A small network was trained on invented records. Each row is its activation on one of them, seen along a few directions.
Records have a field called Z. Each example row is followed by its value.
Other fields move the rows too, some of them a lot.
In the rows, zero is written as 500.
Random noise pushes rows far along 2 fixed directions. That doesn't count. These rows show it; they differ only by the noise:
[455 544 430 403 473 633 499 532 479 569 378 216 793 619]
[351 275 413 753 548 719 383 571 342 477 391 188 717 512]
[558 806 431  49 356 518 600 506 622 708 355 224 857 713]
[435 487 417 469 462 632 467 548 456 580 375 198 771 590]

[572 879 581 111 775 619 795 332 576 233 591 581 708 686]  z9
[411 401 313 578 273 380 286 651 534 756 433 243 573 398]  z5
[475 513 540 591 671 715 540 515 536 189 488 464 726 617]  z7
[475 448 500 547 545 671 461 615 424 250 574 585 492 519]  z3
[523 454 579 499 521 530 503 552 614 323 591 637 419 449]  z8
[439 432 497 559 610 758 520 531 449 257 451 340 781 626]  z4
[590 385 613 505 459 454 444 525 496 388 569 701 389 473]  z3
[547 358 528 616 445 418 383 516 436 473 526 658 383 339]  z8
[444 556 554 562 717 691 621 304 471 280 519 538 599 584]  z2
[568 808 506 108 409 318 618 517 609 652 422 493 495 601]  z9
[496 659 551 407 504 491 591 526 474 450 576 532 521 603]  z6
[476 390 556 716 664 608 490 442 431 255 532 667 394 526]  z6
[527 621 507 413 382 499 489 516 625 585 497 452 552 499]  z7
[538 641 485 380 376 387 466 521 482 710 496 399 428 547]  z10
[433 289 407 727 516 635 513 513 341 530 448 258 530 390]  z4
[508 573 421 374 428 459 388 580 617 567 472 414 621 506]  z5
[398 379 595 759 786 645 576 331 348 280 598 652 451 516]  z2
[472 413 659 847 789 591 535 370 315 369 609 656 453 478]  z7
[551 564 482 351 190 202 502 539 529 875 457 513 429 400]  z1
[545 801 292 103 304 365 678 519 591 898 333 240 742 696]  z4
[561 642 454 333 469 401 636 428 544 647 565 364 517 587]  z10
[495 605 560 488 746 663 656 356 456 185 577 693 581 578]  z5
[509 445 403 654 428 518 358 542 356 526 474 356 422 434]  z10
[516 528 692 657 784 545 605 313 362 393 598 698 472 515]  z2
[516 637 621 379 707 625 681 403 543 107 626 810 552 594]  z8
[513 531 605 467 673 603 652 458 518 260 519 579 513 508]  z1
[554 418 586 567 483 417 446 472 468 467 517 627 394 450]  z6
[548 553 450 406 507 485 495 597 621 565 391 567 522 537]  z1
[470 210 459 682 363 411 369 595 398 491 540 548 384 371]  z3
[464 393 415 573 413 403 497 586 457 522 432 305 444 362]  z9

Which value of Z does each new row have?
[562 686 525 426 612 520 652 424 553 633 569 475 543 510]  z7
[363 278 558 932 745 709 487 358 324 293 534 543 438 443]  z2
[391 410 489 642 667 714 437 488 346 475 499 329 610 462]  z4
[534 565 435 326 189 310 460 634 620 802 381 469 401 453]  z1
[628 727 469 264 347 337 521 541 686 805 475 521 436 522]  z7
[488 610 348 420 547 428 503 563 531 602 484 502 573 529]  z5
[566 668 532 221 499 468 606 502 605 311 456 491 565 536]  z9
[488 569 518 492 497 612 517 606 490 238 545 597 540 494]  z8
[451 429 498 632 503 421 506 483 398 503 557 562 487 432]  z5
[560 702 514 302 561 510 500 424 547 504 532 427 580 574]  z10
